A small network was shown many inputs. Here are its activations along a few directions, one row for each input.
Each table varies a few parts of the input and shows all the possible inputs, shuffled.
Descriptions start from the smaller parts, as in this example, which fits no table here: one of 2 separate values, together with either a single point or one of 11 places around a ring or (one of 5 places around a ring, together with one of 6 places along a line).
Shared parts are said once, and a part with two or three values counts as separate values.
(in the rows, 128 means zero)

Other details of the inputs vary at random and push rows far along two fixed directions, the same in every table; ignore that.

Table:
x1: [163 201 134 173  93 174 111 159 138 170 116]
x2: [146 135 152 115 127 148 148 127 125 156 194]
x3: [144 140 152 110 128 151 156 133 116 155 197]
x4: [109  76 139  90 158  97 162 105 112 114 147]
x5: [146 136 151 118 127 148 146 129 124 155 195]
x6: [145 178 144 157  98 166 105 145 132 140  85]
x7: [146 199 116 177 106 153 106 156 166 172 132]
x8: [111  82 142  86 157 104 165 112 101 109 141]
x9: [115 109  99 129 124 105  93 124 119  92  78]
x10: [102  81 144  86 154  99 158 104 115 106 149]
x11: [138 139 159 109 124 151 148 125 127 151 201]
x12: [103  82 143  86 153 100 158 104 116 109 146]
x13: [147 146  93 163 109 140  85 136 142 138 134]
x14: [109  75 140  92 159  97 162 106 111 111 148]
x15: [158 186 111 162  88 164  82 153 138 152 156]
x16: [127 160 165 121 134 144 173 137 140 167 167]
x17: [141 151  97 159 103 139  78 133 147 134 130]
x18: [105  96 167  94 166 104 191 116 115 126 116]
x19: [137 146 154 107 123 153 149 132 120 149 193]
x20: [157 181 111 162  91 168  83 147 145 155 161]
x21: [127 100 103 134 129 114  91 121 116  93  76]
x22: [141 170 107 174 119 133 106 149 154 152  98]
x23: [129 152  63 167  94 145 104 148 153 109 143]
x24: [114 110  95 130 125 107  90 125 118  88  75]
x25: [109 111 109 148 140 101 104 118 156 111  53]
x26: [132 145 147 111 125 142 150 132 125 151 198]
x27: [123  96  92 141 129 103  87 116 127  96  78]
x28: [121 105 109 129 122 114  87 118 121  90  76]
x29: [112 103  91 135 128 103  88 119 127  91  80]
x30: [111  82 144  85 155 102 164 111 103 111 141]
x31: [119  99  85 141 132 100  91 122 124  96  79]
x32: [111  95  60 146 123 108 116 130 132  71  91]
x33: [117 131 126 136 124 118 112 132 122 101  35]
x34: [116 106 107 151 145  99 112 120 152 117  56]
x35: [157 207 137 169  88 177 106 157 142 166 116]
x36: [134 149 153 132 145 133 173 132 152 178 173]
x37: [127 104 103 134 126 110  90 126 109  90  71]
x38: [117  82 153  83 152 110 162 110  98 107 136]
x39: [111  88 156  79 147 113 157 109 102 103 136]
x40: [141 160 172 119 129 154 178 141 124 168 157]
x41: [145 158 186 119 125 168 173 136 119 164 152]
x42: [ 98  95 160  97 168  96 181 107 136 125 119]
x43: [116 101  97 137 125 105  83 115 129  89  81]
x44: [136 157 168 123 133 150 178 143 129 170 161]
x45: [111  81 145  87 156 101 164 112 101 108 143]
x46: [148 146  92 167 107 137  79 137 143 137 131]
x47: [129 162 174 116 129 153 177 141 133 167 166]
x48: [140 152  97 158 105 143  81 134 146 134 135]
Each input here is: one of 2 separate values, together with either a single point or one of 8 places along a line or (one of 3 separate values, together with one of 5 places around a ring).
Changing only the choice among 2 separate values turns x21 into x20. The same change can be made to x14. Which row results? -> x10
Changing only the choice among 2 separate values turns x32 into x23. The same change can be made to x41. Which row results? -> x6
Which other rows does x27 become when the place on the ring of 5 takes its other values? List them by row number. -> x2, x4, x30, x38

Table:
x49: [139 148  94 154  89 154  88 140 129 108 112]
x50: [134 163 111 170 106 148 112 152 143 127  82]
x51: [142 164 152 140 134 143 157 134 163 194 190]
x52: [140 184 105 173 106 152 131 159 161 158 135]
x53: [143 151 133 129 126 145 130 128 155 171 222]
x54: [147 139 172  99 128 163 140 122 121 168 205]
x55: [147 185 114 145 108 163 147 158 156 168 233]
x56: [159 171 134 150  94 146  61 147 120 152 113]
x57: [152 179 125 171 113 142  91 142 152 168  97]
x58: [124 124 141 106 114 126 119 137  90  96  86]
x59: [116  87 142 100 139 107 138  97 127 117 154]
x60: [103  82 150 113 166  97 152 104 136 115  93]
x61: [121  88 153  93 141 122 134 100 116 118 147]
x62: [139  97  95 132 132 116 134 136  96 102 111]
x63: [132 144  89 174 121 105  66 133 149 128  28]
x64: [112 126 162  96 150 124 205 126 123 142 146]
x65: [128 142  83 164 118 115  71 133 147 143 123]
x66: [128 105 174  93 146 123 130 104  96 117 132]
x67: [105  74 123  98 165  82 131 105 131 100 128]
x68: [116 129 132 127 134 122 147 133 122 113  69]
x69: [121 115 161  91 134 136 153 119  88  98 129]
x70: [148 166 171 140 129 157 151 135 151 189 181]
x71: [121 112 122 109 119 140 118 127 104  90  96]
x72: [ 96 101 119 103 145 106 165 122 116 112 153]
x73: [ 96  91 139 113 153 109 175 120 127  95  90]
x74: [108  97 131  99 127 120 163 111 118  97 152]
x75: [146  86 107 133 144 104 110 121 105 121 113]
x76: [121 133  49 170 102 119  65 140 142  80  66]
What is each input in this table made of? -> one of 2 separate values, together with either a single point or one of 5 places around a ring or one of 8 places along a line
Changing only the choice among 2 separate values turns x64 into x63. The same change can be made to x58. Which row results? -> x56
Which other rows does x73 become when the choice among 2 separate values takes its other values? List them by row number. -> x60
